A small network was shown many inputs. Here are its activations along a few directions, one row for each input.
Each table varies a few parts of the input and shows all the possible inputs, shuffled.
Descriptions start from the smaller parts, as in this example, which fits no table here: one of 3 separate values, together with either a single point or one of 9 places along a line or (one of 6 places along a line, together with one of 8 places around a ring).
Shared parts are said once, and a part with two or three values counts as separate values.
In the rows, 128 means zero.

Other details of the inputs shift rows strongly along two fixed directions, in all tables alike. That doesn't count.

Table:
x1: [ 97 172  84 125 116  72  87  98  84  64 112 129 133  99 159 107]
x2: [123 169 102  91  80 158 153 108 134 144 141 159  92 162 131 141]
x3: [145  92 153 154 147 150 139 131 153 163 129 111 157 130  96 151]
x4: [146  76 147 136 152 147 147 148 153 153 138 107 151 121 105 160]
x5: [135 165 146 103 126 147 150 130 113 124 109 148  80 147 140 122]
x6: [131 172 144  92 131 143 144 128 122 120 107 139  86 142 134 130]
x7: [ 98 169  92 139 107  78  94  99  78  68 123 138 133 108 161  77]
x8: [ 97 159  82 118 115  62  79 106  88  61 118 130 128 105 166 101]
x9: [107  77  22 183 122  75  77  90 131 124 186 118 240  86 135 105]
x10: [155  77 146 150 152 153 152 154 152 163 137 119 151 127 109 123]
x11: [131 169 157 110 104 141 136 126 127 128 114 138  78 145 136 132]
x12: [144  89 147 143 153 150 154 137 147 156 133 106 157 113 100 163]
x13: [137  81 149 144 148 149 141 151 157 154 138 115 152 133 100 160]
x14: [120  81  79 178 163  79  87 115 114 109 147 116 197  83 137  90]
x15: [144  91 155 151 148 158 144 143 149 174 133 119 159 114 102 131]
x16: [146  80 152 149 146 148 133 142 160 161 133 109 151 138 102 148]
x17: [124 157 155  99 106 141 134 145 121 132 117 142  77 150 140 114]
x18: [118 167 152 104 110 140 142 132 118 115 113 139  87 154 126 151]
x19: [132 160 142  86 131 135 138 139 127 119 113 139  79 150 139 126]
x20: [129 157 154 106 103 135 129 137 133 127 119 136  72 152 143 127]
Each input here is: one of 2 separate values, together with either a single point or one of 9 places around a ring.
Q: Changing only the choice among 2 separate values turns x10 into x7. The same change can be made to x8. Which row results?
A: x1

Table:
x21: [155  90 130 124 156 136 138 156 176 151 135 120 134 146 122 149]
x22: [158 100 137 123 137 158 152 146 159 174 125 122 137 108 118 115]
x23: [103 130  96 154 186  56  87 101  76  48 100  98 186  53 134 127]
x24: [154  90 131 124 155 144 130 142 168 170 138 125 117 122 126 145]
x25: [133  79 137 140 125 155 163 164 131 156 140 139 148 141 107 138]
x26: [135 101 143 155 123 160 174 141 138 156 162 132 143 127 106 144]
x27: [133 210 144  46  76 148 146 132 125 122  96 153  28 154 159 114]
x28: [112 120  67 155 126  71  81 103 105  98 136 120 184  64 155  59]
x29: [151 110 171 127 199 142 164 145 122 120  89 107 141  97 101 167]
x30: [147 121 143 136 148 166 148 135 146 186 134 134 152 122 110 123]
x31: [ 78 106  56 152 103  65  71 109 102  83 152 123 196  99 139 125]
x32: [ 86 117 142 189 126  43  33 107 107  74 119  84 172  84 136 105]
x33: [133 197 144  59 102 131 145 153 123  95 104 160  23 192 168 121]
x34: [ 92 115 145 200 131  50  41 115  93  71 118  91 171  83 138  83]
x35: [120  89 124 116 112 151 138 147 160 157 142 121 152 143 105 187]
x36: [157 105 121 148 114 161 160 111 146 169 137 124 151 140 107 156]
x37: [114 205 229  94  84 130 114 148 106  93  77 129  12 175 145 126]
x38: [ 90 139  57 171 124  78  70  66 116  97 146 132 194  96 127 101]
x39: [110 126 109 166 192  64  99 107  61  42 100 113 190  52 141  97]
x40: [128  84 130 130 119 151 151 157 142 157 140 131 150 141 105 159]
x41: [155 104 131 113 131 154 141 139 173 175 126 115 138 107 115 135]
x42: [130  82 133 133 121 152 155 159 139 156 140 134 149 141 106 152]
x43: [140  81 128 107 142 143 133 146 158 150 147 108 141 152 108 157]
x44: [151  93 126 117 152 134 130 150 183 151 136 114 135 146 122 163]
x45: [123 186 145  46  88 139 144 146 102  97 115 151  26 198 151 124]
x46: [136 204 155  62  88 156 164 143 105 120  94 163  27 154 165  79]
x47: [ 85 219  69  79  83  51  54  89  80  46 118 154  52 126 202  91]
x48: [130 105 136 145 117 156 162 133 150 157 163 125 144 127 104 165]
x49: [159  98 142 129 142 161 160 149 151 173 124 126 137 109 121 100]
x50: [135 120 127 138 136 164 141 107 171 172 136 133 150 140  91 157]
x51: [129 221 186  56 143 140 169 140  74  64  57 146  27 144 146 146]
x52: [ 86 124  67 177 106  72  92  93  96  83 173 124 189  83 139 110]
x53: [146 124 138 130 143 163 140 131 155 187 135 129 151 121 107 137]
x54: [159  85 139 138 164 142 152 166 158 148 134 129 134 145 126 120]
x55: [158  84 141 140 165 150 148 153 146 168 135 136 117 123 132 111]
x56: [114 123  56 186 107  77  98  75  83  94 146 126 194  98 146  87]
x57: [128 106 134 142 115 156 158 131 154 156 164 123 145 127 104 171]
x58: [154 108 117 141 111 160 153 107 155 169 138 119 152 140 106 170]
x59: [118 202 231 106  90 137 120 154  91  88  76 136  13 173 149 104]
x60: [139 116 133 149 143 168 152 115 157 171 135 139 149 140  93 135]
x61: [153  92 127 121 154 135 134 153 179 151 136 117 134 146 122 156]
x62: [102 217 142  63  54 149 153 118 121 105 134 153  36 174 146 173]
x63: [154 107 178 133 203 147 169 148 114 117  89 114 143  96 104 153]
x64: [124 230 151  61  88 157 145 125 107 134 104 167  40 168 151 116]
x65: [110 122  63 149 121  68  75  99 113  99 136 116 184  63 153  72]
x66: [ 91 138  60 174 127  79  73  68 111  96 146 134 195  97 128  94]
x67: [147 117 150 146 156 172 160 141 134 184 132 139 152 123 116 102]
x68: [140  92 219 176 148 140 118 161 139 145 107  96 126 126 103 125]
x69: [ 87 215  74  89  88  54  64  96  67  44 117 161  53 125 206  70]
x70: [159  96 147 134 147 165 168 152 143 171 123 129 137 110 125  87]
x71: [119 227 171  39 134 131 156 131  93  72  57 127  21 148 142 185]
x72: [140 112 141 158 150 173 164 121 145 170 133 145 149 142  98 114]
x73: [159  87 136 134 162 140 148 163 162 149 134 127 134 145 125 127]
x74: [ 90 233  63 108  46  69  90  63  48  41 118 157  86 143 185  87]
x75: [135  95 215 164 141 131 109 153 153 148 108  91 128 126 100 146]
x76: [130  97 212 156 137 127 104 148 162 150 109  85 130 127  99 159]
x77: [ 93 136  63 181 131  81  81  73 102  96 144 138 193  97 130  79]
x78: [150 111 114 135 107 161 145 102 164 169 139 113 153 141 106 184]
x79: [115 191 137  32  83 137 131 135 118  99 116 141  29 199 151 152]
x80: [139 113 138 155 148 171 159 119 149 170 134 142 149 141  97 121]
x81: [ 87 141  53 164 120  77  62  62 124  97 148 127 195  96 126 116]
x82: [158  82 144 143 168 154 151 155 142 167 135 137 118 123 134 104]
x83: [109 108  61 157 144  58  59 101 113  96 148 124 164  79 163  90]
x84: [157  86 137 133 161 148 141 149 155 169 136 132 117 122 129 124]
x85: [134 102 141 151 121 159 170 138 142 157 162 130 143 127 105 151]
x86: [100 218 140  60  53 149 149 116 125 105 135 151  37 174 146 179]
x87: [ 96 100  59 139 130  59  63 106 104  77 157 106 184 109 144 103]
x88: [125 227 158  70  95 161 157 132  94 133 103 175  39 169 156  95]
x89: [122  87 125 120 115 150 140 149 155 157 142 124 152 142 105 179]
x90: [135 192 150  66 106 143 145 143 108 116 105 169   8 168 174 104]
x91: [143 126 133 124 139 161 131 126 163 186 137 125 152 121 105 151]
x92: [160  84 141 141 166 144 156 168 154 148 134 131 134 145 127 113]
x93: [126  84 129 127 118 151 148 155 147 157 141 129 150 142 104 166]
x94: [106 130  45 167  95  74  76  62 110  96 149 113 197  98 141 129]
x95: [156 107 119 145 112 160 157 109 151 169 137 121 151 141 107 163]
x96: [110 110  60 157 144  51  67 115 120  76 146 118 179 102 159  94]
x97: [144 114 162 118 195 137 156 140 134 124  89  96 139  98  98 190]
x98: [147 113 165 121 196 139 158 142 130 122  89  99 139  97  99 182]
x99: [141  90 222 183 152 145 123 165 130 142 106 101 126 125 106 111]
x100: [126 108 132 138 113 156 155 129 159 157 164 120 145 127 104 179]
x101: [143  78 132 114 145 145 139 151 149 150 146 113 140 151 109 143]
x102: [ 98 145  64 156 127  75  62  85 108 112 147 124 197  77 142  95]
x103: [ 63 208  75  95  53  63  84 111  43  29 121 167  85 143 183  83]
x104: [147 119 145 140 151 168 152 137 142 185 134 135 152 122 112 116]
x105: [146  76 136 121 149 147 146 155 141 148 145 117 139 151 110 129]
x106: [159 103 126 154 118 162 168 116 137 168 136 128 150 141 109 142]
x107: [125 183 149  53  93 142 150 150  93  96 115 155  27 197 154 109]
x108: [103  95  69 156 139  65  80 117  83  73 155 118 182 108 147  68]
Q: Changing only one part turns x49 into x65. The same change can be made to x51. Which row results?
A: x98
Q: What is each input in this table made of?
A: one of 8 places along a line, together with either one of 2 separate values or one of 9 places around a ring
Q: List by row number the other rows that have the place on the line of 8 in common with x102.
A: x24, x27, x32, x43, x50, x61, x62, x89, x94, x97
Q: Change only the place on the line of 8 in x42. List by row number the other rows that result.
A: x25, x31, x35, x40, x89, x93, x103
Q: Change only the choice among 2 separate values in x23. List by row number the other rows that result.
A: x37
Q: Change only the choice among 2 separate values in x39. List by row number the other rows that result.
A: x99
Q: Start at x33 and move only the place on the ring of 9, one step at a time. The first step leads to x84. Which rows follow, in order?
A: x28, x30, x60, x36, x48, x40, x45

Table:
x109: [134 123  99 129 170 108 109 117 134 123 117 121 152  97 137 114]
x110: [141 129 194  98 140 171 167 157 145 142 105 121  81 164 100 184]
x111: [100 158 121 149 131  80  99 106  75  66 105 121 141 102 143 100]
x112: [167  94 154  86 156 174 185 172 161 161 123 126 101 162 111 172]
x113: [131  77 102 159 128 131 129 138 140 150 162 127 169 128 124 114]
x114: [ 96 172 132 143  97  82  82 114  75  69 113 135 107 121 159  79]
x115: [169  48 145 158 179 158 136 153 188 202 139 112 170 111 102 127]
x116: [145 123 186 112 109 176 157 152 172 173 126 122  91 169 106 178]
x117: [138  96 119 151 115 146 124 117 166 178 152 116 163 128 108 144]
x118: [129  56  86 157 150  91  95 139 142 127 161 108 189 107 132 111]
x119: [129 148 138 136 125 120 118 125 110 118 123 140 105 126 148  78]
x120: [120 158 106 100 114 129 150 124 100 103 128 156  98 149 142 127]
x121: [ 97 160  62 148 115  89 103  79  90  89 138 142 173 100 140 101]
x122: [139  86 108 183 188 107 116 116 123 134 132 111 205  69 117  97]
x123: [108 192 176  81  81 126 116 141 107  91 103 141  34 181 152 134]
x124: [116 129 123 137 130 113 114 112 133 108 128 111 147 118 116 165]
x125: [ 96 228  88  82  72  99 106  79  87  75 113 154  76 141 160 129]
x126: [132  94 106 167 126 142 132 119 143 164 158 132 181 120 111 111]
x127: [148 160 188  56 106 190 194 170 139 161 107 136  50 139 125 167]
Q: What is each input in this table made of?
A: either a single point or (one of 2 separate values, together with one of 9 places around a ring)
Q: Start at x121 and move only the place on the ring of 9, one step at a time. The first step leads to x120. Which rows follow, in order?
A: x112, x109, x122, x111, x110, x124, x125
